A small network was trained on made-up records. Each row is its average activation on records with the value named, seen along a few directions.
Values that are neighbours, or in one group, have similar rows; names and order tell nothing.
(in the rows, 128 means zero)

Other fields vary at random and push rows far along two fixed directions, the same in every table; ignore that.
To show where, the next rows are all for the same value of a field, averaged over different records:
[135 119 130 120 124 123 122 143 138 128 129 149 132 139 129 134 127]
[144 162 138 141 155 135 126 108 127 107 136 114 133 130 110 110 150]
[116 136 111 160 147 159 124 133 107  94 132 128 154 130 147 126 124]
[126 105 122 126 122 132 124 155 131 121 128 152 142 135 143 139 120]
[ 95 102  89 167 134 183 121 165  95  94 129 151 161 134 190 142 106]
[137 139 138 116 136 120 124 129 143 127 130 136 128 138 113 127 143]
[165 125 158  85 117  84 120 130 170 159 127 151 113 142  86 129 144]
[111 143 110 176 158 181 127 124  93  80 132 115 153 129 159 117 134]

Field T:
t12: [131 150 148  89 113 113 139  92 162 156 120  96  88 102  97 147 159]
t6: [111 117 118 122 125 127 141 128 142 144 131 128 129 129 150 126  98]
t13: [ 70 103  75 157 120 188 128 129 102 114 114 117 127 103 183 150 109]
t7: [137 114 133 101 112 122 104 157 145 136 145 156 134 127 132 139 119]
t9: [178 219 197 131 181  92 134  36 125 110 135  56  94 128  17  66 212]
t10: [ 99 112 107 141 107 134 148 136 125 144 145 132 132 134 170 136  96]
t4: [119 102 112 155 140 128 120 136  88  89 115 117 137 136 132 143 124]
t5: [146 143 145 125 126  89 128 121 102 147 120 124 118 121  98 117 157]
t8: [ 97 166 112 181 162 174 148  82 105  93 130  68 124  93 127  92 134]
t3: [115  70  99 111  94 138 131 188 145 154 128 175 143 148 168 158  74]
t1: [151 183 151 129 119  92 120  98  94 138 116  95 115 119  87  92 155]
t2: [126 112 130 130 134 139 139 115 129 136 121 119 127 119 160 125  86]
t11: [180  67 164  25  60  33 118 183 220 215 124 208 105 152  89 172 115]
T is arranged as a tree with 3 forks.
Question: List every value one step from t11, in the order listed.
Answer: t7, t9, t3
Question: List every value one step from t12, in the order listed.
Answer: t13
Question: List every value one step from t1, in the order listed.
Answer: t5

Field H:
h4: [ 93 140 104 187 149 171 116 128  61  74 117 128 157 114 165 131 142]
h6: [129 156 137 152 154 135 152  89 123 139 132  90 119 122 116 107 146]
h3: [134  67 120  63  49  74 118 175 173 199 103 189 101 116 127 161 104]
h10: [ 95 123  98 130 103 166 126 152 113 135 123 138 132 124 169 149 106]
h11: [137 171 151 139 152 136 142  81 145 124 134  94 136 126 126  95 131]
h2: [129  44 105  83  77 102 117 199 183 164 127 213 130 166 146 182  92]
h12: [166 154 161 128 143 112 135 108 124 126 141 123 122 135  87 101 147]
h9: [191 183 191  73 130  60 118  92 170 165 144 111 104 138  38 108 203]
h8: [ 86  78  94 133 127 168 129 140 110 113 117 136 138 114 169 158  92]
h13: [143 177 150 145 167 129 120 104 134 117 152 104 135 129  94  74 146]
h1: [125 132 127 130 136 144 130 120 150 112 146 111 121 112 143 144 129]
h7: [ 92 106  95 145 113 125 145 142  95 120 127 121 128 127 156 135 102]
h5: [106 128  98 182 172 195 130 143  83  61 110 111 155 129 162 124 125]
h14: [166 132 160 102 120  73 112 120 126 142 118 121 113 140  94 123 128]
A value of H combines one of 7 hidden first parts with one of 2 second parts; all combinations occur once.
Question: Changing only the second part turns h2 into h1. h5 has the same second part as h2; what does that change turn h5 into?
Answer: h8
Question: Changing only the second part turns h13 into h11. h14 has the same second part as h13; what does that change turn h14 into?
Answer: h7
Question: Changing only the second part turns h10 into h9. h6 has the same second part as h10; what does that change turn h6 into?
Answer: h12

Field N:
n11: [156 116 145  54  79  77 117 167 178 190 117 166 116 139 107 121 144]
n4: [116  87 115 101 118 101 120 142 121 156 101 151 127 127 101 147 122]
n9: [112 198 119 173 181 176 143  91  80  91 127  89 127 111 124  73 165]
n1: [123 106 136  79 115 103 134 145 177 160 144 122  99 127 130 168 117]
n24: [ 60  53  55 148  78 180 122 222  92 142 128 229 148 136 235 183  60]
n8: [139  89 113 105  96 109 140 158 127 164 149 140 116 140 133 127  85]
n2: [166  74 148  53 100  61  85 166 175 158 133 196 112 154 121 158 106]
n16: [133 138 149 153 165 143 124  95  96 116 116  95 124  92  98 104 155]
n22: [180 180 178 128 153  96 128  74 119 112 114  77  90  92  67 103 184]
n15: [ 82 132  95 171 134 158 128 117  72  88 107 100 134 145 134 129 142]
n13: [120 106  88 171 137 149 136 150 104 138 122 132 143 141 176 119  83]
n20: [136 110 120 124 123 137 133 183 145 117 117 166 153 147 129 140  96]
n25: [ 96 129 104 193 165 211 100 151  74  45 126 120 166 129 176 118  96]
n14: [ 98 122  84 165 136 193 137 102 131  91 121 119 141 110 159 124 113]
n3: [ 98 110  80 165 104 156 130 150  67  81 101 124 133 126 186 161 107]
n6: [107 181 121 180 181 154 143  71 154  83 149  59 111 107  91  86 177]
n19: [161 148 158 133 156 106 150 115 146 120 139 120 133 153  72 122 180]
n7: [139 140 169  89 112  66 146 110 159 159 128 131 123 121 121 120 107]
n12: [178 150 172 109 154  74 123  88 148 118 156 123 124 158  79 114 181]
n17: [138 115 147  75 116 117 126 134 157 165 129 137 113 127 130 172 114]
n23: [152 133 135  82  83  95 104 153 171 185 133 149 137 119 122 149 149]
n5: [119 131 126 140 137 194 133  96 130 113 120 118 137 120 150 131 126]
n21: [112 132 124 138 128 134 151 117  97 111 153 105 140 120 141 105 105]
n18: [132 170 145 143 110 113 112 104 127 138 154 126 126 121  99 127 161]
n10: [147 149 173 130 141  98 136  99 153 159 115 105 126 137 117  97 123]
N is arranged as 5 separate groups.
Question: List the group mates of n10, in the order listed.
Answer: n8, n13, n7, n21
Question: List the group mates of n5, in the order listed.
Answer: n1, n14, n6, n17
Question: List the group mates of n23, in the order listed.
Answer: n11, n9, n24, n18
Question: List the group mates of n12, in the order listed.
Answer: n2, n20, n25, n19
